A small network was shown many inputs. Here are its activations along a few directions, one row for each input.
In each table, some parts of the input vary, and every possible input appears once, in random order.
A made-up example of a description, with smaller parts first: one of 5 places around a ring, together with either a single point or one of 9 places around a ring or (one of 3 separate values, together with one of 4 places along a line).
Shared parts are said once, and a part with two or three values counts as separate values.
In the rows, 128 means zero.

Other details of the inputs shift rows strongly along three fixed directions, in all tables alike. That doesn't count.

Rows:
r1: [128  94 111 124 119 166 171 147  74 126 115]
r2: [132  77 195 112 101 134 156 133 143 101 119]
r3: [143 183  78 162  99 130  67  84 144 135 149]
r4: [119 136 131 109 158  99 119 136 145 136 128]
r5: [118 136 142 135 153  98 132 138 137 140 127]
r6: [113 142 144 128 146 100 132 140 144 141 126]
r7: [123  87 148 110 113 154 169 146 104 117 112]
r8: [125 144 172 121 144 101  85 116 194 125 136]
r9: [144  80 154 122  74 161 162 131 110 102 124]
r10: [135 134 115 155 118 135 123 122 116 138 137]
r11: [140  79 160 123  83 171 152 125 107 105 114]
r12: [167 120 142 135  32 170  82  82 154 104 144]
r13: [113 140 133 115 166 110 124 127 150 126 131]
r14: [159 115 120 152  53 182 121 104  94 115 124]
r15: [126  86 195 101  95 137 156 136 142 103 108]
r16: [115 134 131 117 158  99 117 130 151 125 123]
r17: [123 152 177 115 142  98  86 108 202 129 139]
r18: [158 143 132 131  75 150  91  93 147 115 139]
r19: [115 139 159 122 146  96  94 114 189 123 132]
r20: [112 121 113 133 176 118 156 153  98 146 123]
r21: [112 116  90 114 182 114 153 160 102 135 125]
r22: [123 155 172 114 141  98  92 107 190 123 132]
r23: [131 119 103 121 135 128 132 137 110 120 123]
r24: [108 135 121 123 163 114 149 152 111 147 116]
r25: [115 125 111 133 174 108 159 156  95 144 121]
r26: [111 140 148 129 153 110 124 134 139 143 118]
r27: [117 135 146 136 158 105 127 135 134 141 121]
r28: [119 119  93 128 139 142 168 155  83 142 125]
r29: [146 181  63 157 113 145  86  97 123 144 155]
r30: [137 169  41 160 119 144  99 105 104 142 150]
r31: [143 174  55 175 110 135 111 120  92 157 147]
r32: [131 122  85 116 140 146 155 137  83 117 123]
r33: [121 129 107 112 179 112 141 156 110 133 122]
r34: [130  91 166 114  97 143 157 137 130 111 122]
Description of these inputs: one of 2 separate values, together with either one of 8 places around a ring or one of 9 places around a ring.
Q: Changing only the choice among 2 separate values turns r14 into r11. The same change can be made to r32. Which row results?
A: r13
Q: Change only the place on the ring of 8 in r23. List by row number the other rows that result.
A: r3, r4, r16, r18, r22, r32, r33
Q: Change only the choice among 2 separate values in r17. List by row number the other rows that result.
A: r18

Rows:
r35: [143  82 107 146 150 139 180 161  49 132 121]
r36: [130 141  67 134 125 171 108  95 104 127 132]
r37: [128 124 140 161  71 120 123 107 152 130 147]
r38: [110 138  95 116 136 160 165 161  91 155 136]
r39: [123  67 120  97 138 155 160 126 101  86 117]
r40: [ 94  97 192 114 180 128 161 159 136 143 108]
r41: [110 196 112 149  94 137  89  94 157 159 152]
r42: [ 89 129 182  81 154 108 173 156 142 119 102]
r43: [150 179 113 117 115 127  80 102 169 140 154]
r44: [146 120 138 111 154 125 104 116 142 109 135]
r45: [151 137 181 151  57  96  86 108 179 122 135]
r46: [141 110 151  95  80 165 115 113 171 107 141]
r47: [112 149  92 134 131 132 173 153  80 150 115]
r48: [145 154 113 131 140  87  97 123 164 131 164]
r49: [113  86 206 101 102 147 170 152 152 128 120]
r50: [141  75 171 101  99  96 149 149 139  95 119]
r51: [123 121 152 152 114 107 128 140 162 144 149]
r52: [128  77  84 126 137 132 185 175  87 126 143]
r53: [115  83 130  69 117 154 178 137 122  99 119]
r54: [117 178 146 133 147 117  82 117 137 150 115]
r55: [140  88 168 118 121 167 170 142  82 127 107]
r56: [108 165 106 102 223  85 102 141 133 148 112]
r57: [119 113 105 155 150 136 176 152  60 135  99]
r58: [111  72 165 103 187 107 144 153 153 103 125]
r59: [109  63 209 127 116 137 166 130 135 112 101]
r60: [121 178  61 171  91 154 125 113  98 173 148]
r61: [ 92 127 106 130 218  76 125 136 142 133 134]
r62: [107 121 137 120 195  76 124 135 148 103 115]
r63: [120 113  92 103 155 170 177 142  61 114  90]
r64: [129 169  70 167 120 186 103 116  86 160 142]
r65: [138 164  94 142  95 135 127 136  92 160 126]
r66: [137 161  69 149 128 185 101 109 105 152 137]
r67: [125 144 124 187 146 114  95 123 146 156 147]
r68: [143 142 184 145  66 106  99 116 170 137 125]
r69: [148 100 144 103  76 154 112 113 171  95 150]
r70: [110 173 127 146 192  66 136 161 142 190 141]
r71: [143  92 103 165  87 154 124 102 104 105 137]
r72: [104 100 168  75 184 117 151 138 141  94  90]
r73: [137 134  67 117 172 119 115 136  86 121 120]
r74: [133 162 122 124  97 160  98 111 167 144 148]
r75: [122 150 123 193 116 113  88  92 147 146 143]
r76: [103 161 132 153 206  69 119 155 120 175 109]
r77: [133 103 156  85 107 162 183 156  92 121 123]
r78: [113 122 162 141 181  69 126 150 131 140 108]
r79: [156 122 107  89  78 155 124 121 114 106 122]
r80: [133 125 103 110  68 184 145 107 115 120 130]
r81: [109 161 160 118 175  89 142 156 146 172 134]
r82: [156 136 171 112 112 147  75  86 174 110 132]
r83: [124  73 114  81 109 147 173 135 116  89 130]
r84: [145  98  83 124 147 114 179 171  75 131 146]
r85: [138 129 144 163  68 147 121 124 148 149 146]
r86: [131  71  87 145 156 147 169 162  70 121 131]
r87: [172  90 119 154  93 154 125 117  94 106 139]
r88: [137 124 120 159 153 134 149 147  82 158 121]
r89: [107 100 150  69 169  91 167 155 149  90 113]
r90: [ 99 158 163  90 161  90 134 155 145 148 113]
r91: [121  99 171  63 116 130 159 131 155  83 104]
r92: [101 223  98 165 174 109  75 106 138 167 126]
r93: [117 117 196 124 176  53  94 133 185 117 115]
r94: [118 129 130 110 172 140 107 124 153 131 130]
r95: [143 127  79 185 108 144 140 122  66 124 120]
r96: [155 158 169 108  73 149  89  93 183 128 142]
r97: [113 163  92 116 197  45 111 155 148 144 140]
r98: [104 140  86 156 137 117 165 149  98 169 136]
r99: [135 142 161 156  66 124 126 114 150 125 124]
r100: [147 133 153 130  93 136  74  76 173  79 125]
r101: [129  84 141 104 124 120 145 146 156 102 146]
r102: [110 184 104 196 177 105  85 127 145 192 145]
r103: [144  94 146  89 136 176 160 135  92 114 106]
r104: [133 160 133 112  81 148 114 100 156 115 119]
r105: [113 134 186  70 170  54 104 139 206 111 124]
r106: [125 123 126 139  81 192 127  99  97 120 121]
r107: [146 130 175 142  77 152 100 105 125 126 106]
r108: [ 81 172 110 121 220 105 116 124 147 166 119]
r109: [138 143  42 174  92 131 124 115 103 139 163]
r110: [122 209  88 140 179 108  65 110 137 169 122]
r111: [122 130  86 162 110 178 146 117  67 149 121]
r112: [164 131  69 154 131 140 102 114  94 121 151]
r113: [164 134 119 111  92 136 103 109 151 110 156]
r114: [132 143  88 162 109 170 144 121  61 136 107]
r115: [147 141  68 182 115 130 107 108  94 117 133]
r116: [128 118  73 138 132 106 167 152  90 117 130]
r117: [127  61 181  87 142 145 136 133 157  83 121]
r118: [158  94 152 123  95 127  95 108 138  81 120]
r119: [138 114 168 146  63 115 135 116 151 103 126]
r120: [147 141 142 135  71 107  85  91 187  88 145]
r121: [151 127 180 126  82 178 109 102 126 116 124]
r122: [ 97 118 130 106 172  72 139 140 170 121 143]
r123: [159 135 173 158  66 113 100 107 170 130 155]
r124: [129 118  97  76 133 148 177 163  77 129 102]
Q: Describe the family of inputs behind these rows.
A: one of 2 separate values, together with one of 5 places around a ring, together with one of 9 places around a ring
Q: Changing only the choice among 2 separate values turns r66 into r74. The same change can be made to r110. Which row results?
A: r124
Q: Changing only the choice among 2 separate values turns r103 into r96. The same change can be made to r59. Which row results?
A: r98
Q: Changing only the choice among 2 separate values turns r108 into r80. The same change can be made to r78. Which row results?
A: r45
Q: Change only the place on the ring of 9 in r69. List by row number the other rows that result.
A: r38, r46, r49, r51, r52, r74, r85, r101
Q: Change only the choice among 2 separate values in r58. List by row number the other rows that result.
A: r101
Q: Change only the choice among 2 separate values in r61. List by row number the other rows that result.
A: r122
Q: A walk changes only the place on the ring of 5. It starts at r56 and steps to r72. List the rest of the walk in order.
A: r36, r94, r82
Q: Change only the place on the ring of 5 in r49. List by row number the other rows that result.
A: r47, r60, r65, r81
